These are the activations of a small neural network, seen along a few directions. Each row is one input.
Each table varies a few parts of the input and shows all the possible inputs, shuffled.
A made-up example of a description, with smaller parts first: one of 5 places around a ring, together with either a single point or (one of 2 separate values, together with one of 4 places along a line) or one of 11 places along a line.
Shared parts are said once, and a part with two or three values counts as separate values.

Other details of the inputs vary at random and push rows far along two fixed directions, the same in every table; ignore that.

A family of inputs:
x1: -.53 .07 .17 -.37 .18 .29 -.58 -.73 .29 -.64 .27 -.18
x2: .52 .03 -.37 .33 -.39 -.18 .35 .60 -.23 .27 -.69 .45
x3: -.61 .12 -.47 -.08 -.33 -.11 -.32 .45 .13 -.36 -.44 .19
x4: -.21 -.20 -.32 -.17 -.47 -.10 -.66 .57 .31 -.42 -.39 -.08
x5: -.45 -.06 .28 -.11 .07 .31 -.01 -.63 -.34 .05 .32 .12
x6: -.13 -.10 .02 .20 .15 -.10 .21 .18 -.08 .41 .05 -.10
x7: .59 .22 -.39 .09 .05 .15 .49 .21 .09 .24 -.38 .43
x8: .15 .08 .00 .21 -.38 .12 .18 -.05 -.27 .10 -.34 .28
x9: .39 .20 -.47 .13 -.07 .29 .44 .05 .09 .24 -.50 .50
x10: .12 -.10 .23 -.06 -.03 .35 -.22 -.69 .03 -.20 .00 -.02
x11: .07 .00 -.05 .36 -.39 -.32 .18 .67 .03 .21 -.36 -.16
x12: .07 .07 .27 -.01 .40 .06 .03 -.38 .36 -.11 .29 -.34
x13: -.11 -.20 .20 .01 .38 -.02 .04 -.29 .00 .24 .26 -.25
x14: -.38 .22 .53 -.32 .15 -.13 -.26 -.29 .08 -.54 .78 -.40
x15: -.85 -.34 -.31 -.40 -.06 .26 -.87 -.18 .24 -.39 -.02 -.14
x16: .12 .29 .55 .12 .27 .02 .53 -.40 .01 .13 .47 -.25
x17: .33 -.11 -.40 .14 .17 .13 .29 .15 -.21 .42 -.33 .40
x18: -.22 .09 .37 -.10 .33 -.08 -.11 -.34 .31 -.25 .37 -.41
x19: -.64 -.24 -.34 -.24 -.59 .03 -.95 .33 .39 -.61 -.40 -.17
x20: .00 .37 -.45 .35 -.41 -.03 .61 .56 -.28 .27 -.55 .59
x21: -.63 -.13 -.24 -.07 -.23 -.39 -.34 .78 -.15 -.09 .12 -.10
x22: -.56 -.22 -.18 -.24 .04 -.07 -.47 .09 -.08 -.19 .00 -.01
x23: .23 .17 .28 -.17 .35 -.08 .10 -.34 .07 -.16 .43 -.10
x24: -.45 -.19 .08 -.23 .20 .28 -.29 -.67 -.16 -.07 .16 .05
x25: .15 .26 .37 -.15 .27 -.08 .15 -.29 -.01 -.13 .51 -.12
x26: .43 -.08 -.15 .15 .32 .47 .48 -.60 -.26 .54 -.18 .46
x27: -.20 -.30 -.30 -.28 .12 -.07 -.47 .27 .22 -.09 .15 -.17
x28: .90 -.05 .33 .23 .21 .24 .50 -.47 .18 .44 .05 -.14
x29: .10 .07 .24 -.38 .37 .09 -.30 -.44 .40 -.40 .55 -.30
x30: .02 .03 -.02 .43 -.47 -.32 .27 .74 -.06 .20 -.33 -.15
x31: .48 .08 .45 .03 .03 -.07 .19 -.26 -.18 .06 .31 -.12
x32: .46 -.09 .26 -.08 .11 -.04 -.13 -.27 .08 -.13 .22 -.22
x33: .87 .05 .29 .14 .12 -.06 .46 -.26 -.20 .28 .10 .07
x34: .00 -.12 -.39 .06 -.43 -.16 -.33 .62 .10 -.20 -.55 .08
x35: .37 .36 .09 .17 .12 .29 .72 -.50 -.26 .32 -.08 .47
x36: -.40 -.28 -.51 -.15 -.03 -.30 -.54 .68 .13 -.13 -.08 -.10
x37: .30 -.14 -.11 -.12 -.20 -.14 -.31 .29 .28 -.13 -.04 -.15
x38: .80 -.03 .27 .34 .19 .11 .49 -.31 .06 .41 -.06 -.11
x39: -.42 -.12 -.32 .02 -.59 -.11 -.50 .42 .03 -.32 -.54 .09
x40: -.54 .25 .10 -.16 -.17 -.11 -.19 .18 .00 -.45 .17 -.05
x41: -.39 .11 .44 -.44 .31 .09 -.46 -.70 .16 -.63 .53 -.24
x42: .44 .12 .15 .05 .38 .17 .35 -.33 .35 .17 .16 -.16
x43: -.08 .24 -.23 .31 -.14 -.33 .36 .74 .13 .18 -.30 -.02
x44: .66 .23 -.31 .17 .15 -.12 .49 .33 .05 .24 -.19 .26
x45: .35 .35 -.16 .19 -.03 -.03 .61 .24 -.22 .26 -.26 .44
x46: .47 .11 .52 .05 -.05 -.08 .31 -.23 -.28 .07 .40 -.13
x47: -.32 -.27 -.41 .12 .04 -.17 -.22 .55 .20 .18 -.24 -.18
x48: -.20 .04 -.05 .11 -.56 -.21 -.13 .57 -.18 -.18 -.26 .05
x49: -.93 -.21 .23 -.09 -.01 -.20 -.48 .18 .06 -.20 .39 -.50
x50: .10 -.02 .19 -.04 .27 .17 .27 -.40 -.37 .29 .21 .21
x51: .07 -.22 .07 -.27 .38 .37 -.16 -.57 .02 .04 .26 -.01
x52: -.41 -.04 -.52 .13 -.30 .03 .03 .43 -.31 .28 -.49 .43
x53: -.28 -.07 .44 -.22 .26 .18 -.05 -.61 -.34 -.03 .56 -.01
x54: -.22 -.31 .26 -.21 .48 .23 -.37 -.57 .35 -.03 .49 -.48
x55: .05 .17 -.53 .06 -.13 -.12 .06 .61 .12 -.08 -.48 .30
x56: .64 .14 .34 .16 -.02 .13 .49 -.35 -.35 .26 -.01 .23
x57: -.34 -.23 -.16 -.21 .11 -.26 -.38 .25 -.03 -.09 .18 -.14
x58: -.49 -.15 -.04 -.20 .03 -.25 -.40 .29 -.08 -.12 .30 -.18
x59: .77 .02 .35 .35 .15 .01 .62 -.31 -.08 .47 -.04 -.06
x60: -.02 .08 -.22 .33 -.66 -.03 .23 .45 -.33 .12 -.53 .35
Each input here is: one of 3 separate values, together with one of 4 places along a line, together with one of 5 places along a line.
Changing only the place on the line of 5 turns x22 into x17. The same change can be made to x33. Which row results? -> x32
Changing only the place on the line of 5 turns x16 into x43. The same change can be made to x20. Which row results? -> x35
A walk changes only the place on the line of 4. It starts at x54 and steps to x27. List the rest of the walk in order. -> x51, x15
Which other rows does x46 become when the choice among 3 separate values takes its other values? List them by row number. -> x14, x21
Which other rows does x3 become when the place on the line of 4 takes its other values? List them by row number. -> x18, x23, x41
Which other rows does x31 become when the choice among 3 separate values takes its other values? List them by row number. -> x25, x58
A walk changes only the place on the line of 5. It starts at x28 and steps to x38. List the rest of the walk in order. -> x59, x11, x30
Which other rows does x26 become when the place on the line of 5 takes its other values? List them by row number. -> x5, x15, x24, x52
